grid =
0.54  0.14  -1.43  1.20  -0.13  4.23  1.70  -1.10  1.19  -1.34  -0.51  -0.19  -0.40
-0.09  -0.09  0.32  0.36  0.33  -0.64  -0.06  -0.65  -0.02  -0.55  -0.44  0.20  -0.33
-0.15  0.10  0.20  0.45  -0.10  0.53  0.03  -1.28  -0.11  0.15  -0.23  0.77  0.45
0.46  0.53  -1.35  1.42  -0.12  4.48  2.32  -1.20  0.61  -1.26  -0.64  -0.14  -0.46
0.32  0.65  -1.67  1.09  -0.37  3.55  2.21  -1.71  0.64  -0.59  -0.84  0.07  0.29
0.03  0.08  -1.66  1.59  0.34  2.85  1.96  -1.17  0.49  -0.62  -0.65  -0.07  0.76
0.03  -0.03  0.03  0.23  -0.23  -0.55  0.02  0.29  -0.33  0.20  -0.08  0.06  -0.18
The entry just left of 0.77?
Answer: -0.23
The smallest entry in the first column?
Answer: -0.15
The top entry of the column that holds the smallest entry?
Answer: -1.10
The fifth entry from the end, reading row by row?
Answer: -0.33
The smallest entry in the last row?
Answer: -0.55
The largest entry in the last row?
Answer: 0.29
The bottom-left entry?
Answer: 0.03
The entry in the top-left corner is 0.54
The fifth entry, reading row by row?
Answer: -0.13
The entry directly above the centre entry?
Answer: 0.03
The entry directly above the smallest entry?
Answer: -1.20
The entry just right of the smallest entry?
Answer: 0.64
The entry directly above -1.26 -> 0.15
The second entry on the diagonal from the top-right corner is 0.20
The minimum -> -1.71
The entry directly above the largest entry: 0.53
The entry directly below -1.71: -1.17
The 2nd entry, reading row by row -> 0.14
The last entry of the smallest entry's row?
Answer: 0.29
The entry just right of -0.12: 4.48
The third-last entry, reading row by row -> -0.08
The largest entry in the last column: 0.76
The entry in the top-right corner -> -0.40
The last entry, reading row by row?
Answer: -0.18
The entry just right of 0.46 is 0.53
The entry directly below -1.66?
Answer: 0.03
The entry directly above 0.34 -> -0.37
The 3rd smallest entry?
Answer: -1.66
The entry directly below 0.77?
Answer: -0.14
The entry just right of -0.62?
Answer: -0.65

Read these off the grid that follows. Counting starts at 0.
1) Read off the entry directly above 2.
2) Read off the entry in row 0 and column 1.
3) Read off the entry at row 0, column 0.
4) Read off the entry directly above the centre entry.
5) Read off the entry in row 0 and column 2.
6) Read off the entry in row 2 and column 0.
7) Read off the entry at row 1, column 2.
8) Read off the entry in row 2 and column 1.
[[ 14 -10 -19   7  28 -15  -7   7 -26]
 [ -9  33  13  25  25  48   1  19  31]
 [ 42 -11   4 -11  -4  30  24  20  11]
 [  7  27 -11  19  46  47  21  -4  11]
 [ 44  -9   0  -9  -9  31  40   5   3]
 [ 30  -4   5  -3   3 -30  25   0  -5]
 [-16  31  19  33  20  -4 -11   2  18]
 [ 26   0 -16  -2  22  44   1  10  -8]
 [-12  -1   7  16  -1  -6 -24  29  -6]
 [ 44 -21  -1  -3   3  19  39  11   0]
 [ -9  25  38  27   0 -20  31  14  30]
 [-16  38  19  39  16 -10 -13  15  14]
 [ 24  -3  34  -5 -19  28  10  41  25]]
1) 0
2) -10
3) 14
4) 3
5) -19
6) 42
7) 13
8) -11

m =
[[193 532 859 672]
 [690 537 555 262]
 [484 661  26 356]
 [645 432 617 482]
 [584 615 595 697]
 [369 456 587 560]
 [598 586 447 488]
 [498 809 409 454]
 [377 690 210 557]
 [583 402 549 551]
 [767 440 397 597]
 [398 802 708 799]
 [621 383 562 356]
 [349 748 684 685]
 [396 764 305 398]]
Rows and columns are numbered from 0.
The entry just right of 684?
Answer: 685
The top entry of the column that holds the smallest entry is 859
The entry just left of the largest entry: 532
The entry in row 2 and column 1?
Answer: 661
The entry just right of the largest entry?
Answer: 672
The bottom entry of the column that holds the smallest entry?
Answer: 305
The entry at row 1, column 0 is 690
The entry directly above 767?
Answer: 583
The entry directly above 684 -> 562
The entry in the bottom-left corner is 396
The entry just right of 26 is 356
The entry directly below the smallest entry?
Answer: 617
The entry in the top-left corner is 193
The entry directly below 685 is 398
The entry directly below 383 is 748
The entry directly below the largest entry is 555
The entry directly below 551?
Answer: 597
The entry just left of 708 is 802
The entry directly above 562: 708
The entry in row 2 and column 2?
Answer: 26
The entry at row 2, column 0: 484
The entry just right of 440?
Answer: 397
